Each row below holds a small network's activations on one input, seen along a few directions.
Each table varies a few parts of the input and shows all the possible inputs, shuffled.
A made-up example of a description, with smaller parts first: ring(5) and (point or ring(9) or (values(3) and line(6))).
Shared parts are said once, and a part with two or three values counts as separate values.
(in the rows, 128 means zero)

Other details of the inputs vary at random and push rows far along three fixed directions, the same in every table; ignore that.
These rows show it; all are for the same input, with only those details redrawn:
[120 114 148 135 142 125  90 118 105  74 124]
[134 136 140 110  99  79 124 155 113 181 106]
[148 171 148 113 139 113 112 179 116 124 129]
[119 114 148 136 141 124  91 118 106  76 124]
[119 114 149 136 141 125  90 118 105  75 124]
[167 168 122  92 155 167 201 187 106  97 158]
[122  73 112 110 111 140 192 100  92 111 125]
[138 113 121 113 159 182 180 128  94  44 154]

Rows:
R1: [ 91 115 144 139 156 127  96 117 135  85 129]
R2: [ 89 103 130 153  94 103 113  78 121 137  81]
R3: [139 180 133 144 119 113 123 159 125 123 116]
R4: [120 141 115 145  85  75 132 135 135 187 107]
R5: [156 164  94 113 126 183 218 167 143 100 161]
R6: [134 158 124 115 102  87 129 115 131 210  99]
R7: [ 85  67 133 134 111 108  96  94 145 157 125]
R8: [ 98 116 138 134 168 129  86 111 142  88 149]
R9: [137  80  91 119  95 155 192  65 118 127 128]
R10: [143 194 140 125 135 128 121 151 126 136 107]
R11: [127  94  95 138 188 170  48 140 131  85 129]
R12: [140 184 141  99 174 119 106 169 144 145 157]
R13: [143  97 117 122 179 194 173 117 116  68 183]
R14: [ 83  83 143 131 108  95 111  95 118 137  88]
R15: [146 154 143 129 159 115 109 175 150 142 153]
R16: [124 171 135 142 127 134 117 156 151 140 124]
R17: [112 108 152 134 126 133  92 127 133  71 120]
R18: [119 107 133 115 152 200 179 138 119  64 142]
R19: [125 142 145  98 111  87 127 151 121 191  96]
R20: [156 195 118 135 142 114 111 152 136 140 155]
R21: [121  74 106 146  99 157 204  82 106 116 108]
R22: [134 131 133 166 156 141  86  94 132  94 144]
R23: [ 97 140 130 161 145 136  98 100 135  83 122]
R24: [122 155 148 120 143 130 113 179 151 137 137]
R25: [ 90  67 134 135  92  95 102  99 142 132 112]
R26: [141 183 115 145 136 111 115 158 146 138 150]
R27: [139 166 132 121 151 106 110 178 146 134 162]
R28: [144 184 133 129 143 140 105 149 152 153 146]
R29: [162 130  95  98  75 140 228 136 125 174 111]
R30: [140 163 159 108 142 139 107 179 132 135 122]
R31: [112  63 107 102 125 165 186  92 125 145 153]
R32: [119 133 123 156 134 139  85 106 153  82 147]
R33: [113  93 116 145  91 103  96  66 141 150 120]
R34: [155 167 153 104 131 127 105 182 135 119 127]
R35: [126 154 114 119 105  83 127 116 142 220 116]
R36: [132 123  78 165 169 176  57 121 130  92 122]
R37: [104 142 123 158 156 139  89  96 142  89 141]
R38: [163 122 103 117  96 144 230 131 109 178 110]
R39: [113  70 138 119 100  99  92  80 128 140 113]
R40: [146 180 146 130 127 143 114 157 135 139 110]
R41: [142 126 150 117 107  90 124 154 119 188  98]
R42: [117  66 144 135 116  97  99  81 116 153 108]
R43: [148 109  80 124 103 137 232 126 133 197 143]
R44: [115  98 119 151  96  93 103  63 113 144 105]
R45: [134 137 140 109  99  79 124 155 112 181 105]
R46: [133 126 104 111  89 157 228 139 125 173 109]
R47: [137 152 148 134 148 114 117 177 142 136 136]
R48: [155 170 140 101 149 123  98 177 155 133 165]
R49: [126 137 134 158 128 132  96 101 110  77 115]
R50: [132 164 139 126 143 105 118 180 138 126 144]
R51: [120  67  93 108 125 142 192  89 108 124 163]
R52: [143 131 140 161 151 142  91  92 122  91 126]
R53: [101  70 145 122 111 112  94  80 126 155 108]
R54: [101  71 149 146 103  97 109 102 117 137  93]
R55: [128  69 103 106 119 141 191  86  97 122 143]
R56: [129 122 126 106  98  83 119 156 160 194 134]
R57: [132 115 106 155 153 197 189 110 120  54 155]
R58: [116 124 149 121 169 133  85 102 121  89 134]
R59: [108 114 147 143 135 120  99 125 115  75 122]
R60: [129 139 128 130  67  89 130 138 141 180  87]
R61: [132 177 129 137 138 136 108 157 161 149 143]
R62: [172 178 108 102 153 204 208 154 128 121 161]
Describe the family of inputs behind these rows. -> values(2) and (point or (values(5) and ring(6)))
Changing only the values(2) part turns R49 into R45. The same change can be made to R9. Which row results? -> R39
Changing only the values(2) part turns R5 into R25. The same change can be made to R10. Which row results? -> R19
Which other rows does R31 become when the ring(6) part takes its other values? List them by row number. -> R7, R18, R24, R30, R53
Which other rows does R22 become when the values(5) part takes its other values? List them by row number. -> R20, R28, R33, R35
Which other rows does R27 become when the values(2) part takes its other values? List them by row number. -> R26
